A small network was trained on made-up records. Each row is its average activation on records with the value named, seen along a few directions.
Related values have similar rows: they may be neighbours, one step apart, or belong to one group.
Random noise pushes rows far along 6 fixed directions. That doesn't count. These rows show it; they differ only by the noise:
[  47 -220  -87  216  561  179  -37  364 -151 -117  102  -13   22  139
  113  -34  236  340 -270]
[ -60   14  306  276    1 -139 -117  -19 -446   34  436 -561  524   75
 -190  397  -72   56  -28]
[-271  483  135   93  269  222  -74 -703 -125  195  -17 -138 -239 -131
  -56  146 -229   80  617]
[-212   44  287  144  127  -28  -90 -241 -322  -84  398  -76  316  219
  -42  255 -134  160  166]
[ -71 -155  -79   30  243 -193   -1   25 -249  260 -294    0 -542  116
  -69   27  221  -26  313]
[ 108  -99  304  132 -258 -294    0   60 -205   14  345 -377  566   99
 -278  360   88 -134 -167]
[ -81  -51  385   97 -199  -93 -127 -223 -159  124  200 -340  234  219
  -60  243 -366 -192  154]
[  56  201  147  -43  -35   55  101 -339  230  -41   87  144  174  -33
 -145  102   89  -47   72]


Values of L:
l3: [ -62  342  -80   -6   -4  263   31 -183  304 -229  214  -61  267 -144
  141  -44 -308  178 -174]
l11: [  97  -97 -114  326  378   41 -249  341 -355  386 -226 -797 -235 -105
  -38   70  -42   11   68]
l14: [ 122   20  -21  101   59 -107  -58  192 -295  -38   75    6  311   11
  -41  115  364  145 -238]
l1: [-461   -4  127   -5  -95 -251 -103    0 -505 -310  431  275  351  243
   81  126 -122  286   -8]
l13: [ 141 -204   -5    9   61  120 -187  253  -54  193 -360  -36 -296  141
  272 -211  -78 -105  -89]
l19: [ 158 -142  236   71 -364   23  -28  -24   62 -324  241 -161  502  124
 -152  -25 -198   -7 -209]
l23: [ 122 -371 -123  -88  152   84  -36  440  244   59   -6   79  -81   -9
  273 -111  -64 -112 -417]
l22: [-168  -98  -46   81  234  -35   45  118 -296 -325  267  -46   48   99
  124  -77  -41  329 -129]
l20: [-188  380   82  110  -92 -135 -165  -30 -385  -23  215 -339  237 -210
   27  112 -126   72    1]
l5: [-272  222  304  109 -186  136 -128 -621 -127 -132  359  -82  393  134
  -69  122 -467  187  436]
l2: [-211  -62  -10 -169  -25 -344   94  115 -105    5  176  490    4   43
 -119   80   83    3   83]
l8: [ -36 -134  113  -88  -58  -58    9 -239  130   85  -55  277 -100  196
  -45   55 -148  -85  336]
l7: [  96   66   15   54   55  410  -62  249  332  108  147 -279  289 -172
   91  -27 -268   25 -259]
l4: [ -88 -212  171  171 -291  226 -343  298  -13  167 -100 -592   78   59
  450  -70 -707 -407 -317]
l15: [ 151  -98  173 -292 -333   27   -1 -126   78   62 -273  312 -154   77
   99  -98  -54 -262    2]
l18: [  94   40  -82  393  505  356 -151  160  -44  196  -26 -751   44 -245
  -38   10 -238   16 -187]
l17: [  21    8 -134   95  353  564 -125 -172   81 -159 -206   65 -374  144
  388 -394 -475  262  167]
l24: [-112    1    8  -65 -257  -27   72  -24  -86 -176  333 -179  208   40
  -48  212 -170   84  -17]
l10: [ 396  -66 -213  127  115  -22    0  212  109  491 -361 -598 -329 -436
 -215  -65  228 -257   -9]
l21: [ 213   95  -48  168  185  393  -56   70  131 -156   11 -219  148  -47
  146 -275  -95  242 -306]
l6: [-205  450   12   84  -57  171  131 -453  145 -305  523  -11  566 -262
  -56  254 -120  136  -46]
l16: [-346  260   90 -185  -86  110  -55 -342  115  -46  -38  557 -231  166
  298 -104 -314  -54  447]
l12: [-100  148  -51  177 -116  159 -220  211 -246  250 -266 -682 -145 -234
  219    6 -334  -43   34]
l9: [-135   78   16 -109  -38  247   16  -98  161 -212  259  -53   79  -55
  103  -79 -379   73  -32]
L is arranged as 6 separate groups.
Which other values are in the same group as l15? Give them in the order they are listed.
> l14, l13
Which other values are in the same group as l18? Give them in the order they are listed.
> l11, l8, l10
Which other values are in the same group as l21? Give them in the order they are listed.
> l19, l5, l17
Which other values are in the same group as l1? Give them in the order they are listed.
> l20, l4, l16, l12
Which other values are in the same group as l22? Give them in the order they are listed.
> l3, l24, l6, l9
